Each row below holds a small network's activations on one input, seen along a few directions.
Each table varies a few parts of the input and shows all the possible inputs, shuffled.
Descriptions start from the smaller parts, as in this example, which fits no table here: one of 2 separate values, together with either a single point or one of 9 places along a line or (one of 6 places along a line, together with one of 8 places around a ring).
Shared parts are said once, and a part with two or three values counts as separate values.
(in the rows, 128 means zero)

Other details of the inputs shift rows strongly along three fixed directions, in all tables alike. That doesn't count.

Rows:
x1: [136 126 137 133 124 124 101  84 137 130 157 114 145]
x2: [112 121 132 123 126 107 141 158 144 138 125 149 116]
x3: [181 150 101 133 170 158  59  67 165 130 197 159 137]
x4: [176 120 146 121 133 148 122 135  84 116 106 112 100]
x5: [112 129 126 123 125 102 142 151 141 136 115 151 117]
x6: [134 127 131 127 117 126 106  83 136 122 149 120 150]
x7: [113 131 122 120 119 132 149 155 143 144 138 148 115]
x8: [ 55 128 114 146 132  81 131 119  94 118  73  55 227]
x9: [ 64 137  96 142 129  91 149 122  89 121  71  54 219]
x10: [120 136 121 127 119 142 150 153 160 140 137 151 113]
x11: [163 111 148 118 132 135 118 143  68 124 112 101 106]
x12: [116 134 135 111 106 120 138 161 147 132 117 133 125]
x13: [121 133 123 127 120 140 150 153 150 138 138 147 118]
x14: [116 134 129 108 108 101 140 150 150 132 127 145 121]
x15: [176 116 142 124 139 122 121 140  70 120 107 111  89]
x16: [158 109 142 127 146 139 125 134  69 123 105 118 109]
x17: [157 112 127 140 142 151 132 140  69 128 115 104 109]
x18: [115 133 131 115 109  98 134 157 152 137 131 143 113]
x19: [167 118 127 134 146 154 142 143  73 124 100 107 103]
x20: [139 140 119 146 142 157 115  76 147 115 158 129 129]
x21: [152 112 143 137 153 142 121 139  79 113 103 107 107]
x22: [158 122 146 124 141 141 113 134  78 109 108  95 101]
x23: [130 124 138 147 136 140 110  89 141 124 150 126 153]
x24: [112 130 132 120 120 123 146 153 142 129 114 149 131]
x25: [147 131 125 137 132 155 122  94 136 133 159 142 121]
x26: [109 123 135 117 121 121 140 158 141 138 126 153 118]
x27: [127 131 137 146 145 143 103  84 142 114 150 126 135]
x28: [116 140 114 125 126 136 149 142 151 125 126 142 118]
x29: [126 121 133 148 132 138 105  85 137 126 151 126 153]
x30: [112 126 117 122 116 128 148 153 146 143 137 147 115]
x31: [117 134 116 119 118 125 150 144 152 144 136 155 112]
x32: [118 137 119 128 123 140 149 158 151 138 127 144 112]
x33: [171 115 146 114 132 139 122 140  66 120 108 110  99]
x34: [134 124 133 153 141 123 102  80 147 131 160 133 138]
x35: [ 52 136 111 138 134  81 134 112  98 107  74  65 216]
x36: [114 143 130 111 107 120 135 147 151 126 113 137 130]
x37: [166 109 145 125 138 122 119 140  73 124 115  99 104]
x38: [140 131 121 157 138 135 110  78 151 137 172 133 131]
x39: [157 102 144 131 151 130 125 143  67 129 105 109 103]
x40: [124 118 132 144 134 131 104  80 144 129 157 128 152]
x41: [140 135 137 132 120 137 108  84 140 118 148 120 153]
x42: [ 60 129 111 140 129  81 139 115  94 116  69  61 229]
x43: [121 138 119 123 118 139 154 146 155 135 135 153 121]
x44: [200 125 113 116 181 151  87 162  84 133 135 133  87]
x45: [139 132 117 147 129 153 118  81 139 128 158 131 141]
x46: [134 132 133 147 138 143 107  80 144 120 139 130 146]
x47: [117 131 121 123 120 127 146 149 155 148 144 154 108]
x48: [119 132 115 123 122 117 153 149 147 140 131 150 113]
x49: [135 133 133 130 121 123 104  75 144 126 155 123 148]
x50: [129 125 135 149 137 141 108  84 143 124 145 122 154]
x51: [112 138 119 125 127 139 147 154 147 127 132 143 105]
x52: [114 129 113 118 115 126 151 149 142 139 128 148 117]
x53: [113 125 128 120 125 106 144 150 143 135 118 151 121]
x54: [115 134 128 106 100 117 139 155 140 128 118 142 127]
x55: [110 130 131 112 100 117 134 155 146 133 128 137 130]
x56: [108 145 130 106 112 116 137 150 143 116 111 134 120]
x57: [140 134 116 153 138 133 114  74 146 133 162 132 134]
x58: [118 137 119 127 124 141 146 152 159 131 138 148 108]
x59: [138 130 140 136 121 138 103  87 143 123 156 114 153]
x60: [108 134 128 122 126 123 140 145 149 120 113 146 125]
x61: [115 137 134 113 108 122 134 160 149 131 117 134 120]
x62: [112 124 131 104 103 111 137 160 144 135 127 138 120]
x63: [106 123 125 115 117 114 143 149 144 134 119 153 126]
x64: [127 125 130 143 137 126 107  71 139 129 149 127 153]
x65: [121 129 121 126 123 123 147 152 156 145 145 154 106]
x66: [166 117 147 123 139 143 117 145  76 112 105  98  96]
x67: [161 107 139 131 144 144 127 140  67 120 100 117 106]
x68: [111 141 129 107 110 116 138 153 146 118 110 134 124]
Description of these inputs: one of 2 separate values, together with either a single point or (one of 3 separate values, together with one of 11 places along a line).
Question: Changing only the choice among 2 separate values turns x57 into x38. The same change can be made to x9. Which row results?
Answer: x32
Question: Changing only the choice among 2 separate values turns x48 into x65. The same change can be made to x35. Which row results?
Answer: x27
Question: Which other rows does x13 become when the choice among 2 separate values takes its other values? List them by row number.
Answer: x43
Question: Which other rows does x15 become when the choice among 2 separate values takes its other values? List them by row number.
Answer: x18
Question: Which other rows does x62 become when the choice among 3 separate values takes its other values? List them by row number.
Answer: x30, x40
Question: Which other rows does x36 become when the place on the line of 11 takes its other values? List them by row number.
Answer: x4, x6, x14, x15, x33, x41, x49, x54, x56, x68
Question: Which other rows does x35 become when the place on the line of 11 takes its other values? List them by row number.
Answer: x5, x16, x24, x42, x46, x53, x60, x63, x64, x67

Rows:
x69: [103 148 121 127 116 133 133 114 166 116 128 136 147]
x70: [122 135 122 138 132 142 131 113 176 134 161 167 113]
x71: [143 118 128 143 144 149 124 113 115 131 142 122 123]
x72: [130 114 125 154 157 133 118 105  73 121 111  82 156]
x73: [ 93 138 108 136 130 116 123 120 154 132 134 128 168]
x74: [109 136 122 110 112 124 160 176 107 121  86 111 129]
x75: [180 123 140  98 137 156 140 205 135 145 133 200  28]
x76: [125 135 139 119 118 126 109 116 174 130 160 158 126]
x77: [136 123 142 105 112 121 149 175 118 129 104 143  81]
x78: [101 128 127 104 115  88 152 185 101 128  84 114 126]
x79: [124 134 119 135 123 144 135 115 172 140 166 159 117]
x80: [123 119 140 128 121 120 117 115 107 122 118 100 147]
x81: [166 112 143 149 144 159 117  99  98 124 138 110 117]
x82: [128 139 114 126 123 129 121 115 168 142 162 157 130]
x83: [132 113 141 112 115 127 154 178 115 135 110 145  94]
x84: [ 97 126 123 124 120 104 169 174  99 131  80 108 131]
x85: [104 145 124 123 111 138 132 120 164 121 136 132 152]
x86: [106 137 125 122 107 107 121 118 155 131 144 132 149]
x87: [167 117 146 131 137 143  96 100 106 122 147 117 116]
x88: [ 94 146 123 127 115 131 128 116 162 118 126 126 165]
x89: [125 127 112 141 149 123 123 120 104 123 115 108 147]
x90: [ 96 130 124 132 105 111 138 110 154 134 139 128 159]
x91: [ 98 128 133 131 113 117 131 116 160 132 137 141 151]
x92: [106 125 114 107 129 100 149 187  97 138  88 116 137]
x93: [135 129 119 108 132 119 147 179 118 138 111 149  94]
x94: [135 115 137 154 146 136 119 102  81 119 111  85 152]
x95: [103 129 112 110 133  94 152 186 102 134  83 124 133]
x96: [161 130 135 136 141 159 121 104  96 110 120 105 116]
x97: [144 122 130 135 149 121  98 108  87 117 116  86 157]
x98: [132 118 138 114 117 122 160 174 115 133 105 145  87]
x99: [ 88 136 118 139 111 114 144 113 152 135 131 118 167]
x100: [ 95 142 102 134 128 114 132 115 157 133 137 130 159]
x101: [166 111 146 145 143 147 114  92  99 119 134 122 111]
x102: [110 124 114 146 143 119 136 109  98 126 114  92 157]
x103: [136 127 115 115 129 132 150 181 116 139 114 144  93]
x104: [132 139 127 119 120 130 109 120 177 134 163 155 128]
x105: [110 143 116 121 121 106 120 120 160 130 139 132 150]
x106: [166 114 154 136 136 149  99  97 105 118 135 118 112]
x107: [130 137 136 121 119 125 113 111 178 128 161 162 117]
x108: [138 141 123 120 117 129 113 118 173 135 163 155 121]
x109: [220 121 150 125 153 174  95 117 129 124 166 168  47]
x110: [ 98 136 124 140 119 121 139 114 164 130 134 138 146]
x111: [166 117 125 143 155 155 106 107  95 126 139 112 121]
x112: [149 117 141 137 127 132 111  96  92 120 125  94 134]
x113: [137 116 141 139 136 122 109  94  89 112 110  88 147]
Question: What do these inputs look like to the network?
Answer: one of 5 places around a ring, together with either a single point or one of 8 places around a ring
Question: Which other rows does x110 become when the place on the ring of 8 takes its other values? List them by row number.
Answer: x70, x89, x95, x101, x107, x109, x113
Question: Which other rows does x71 become when the place on the ring of 5 takes its other values? List them by row number.
Answer: x70, x72, x79, x102
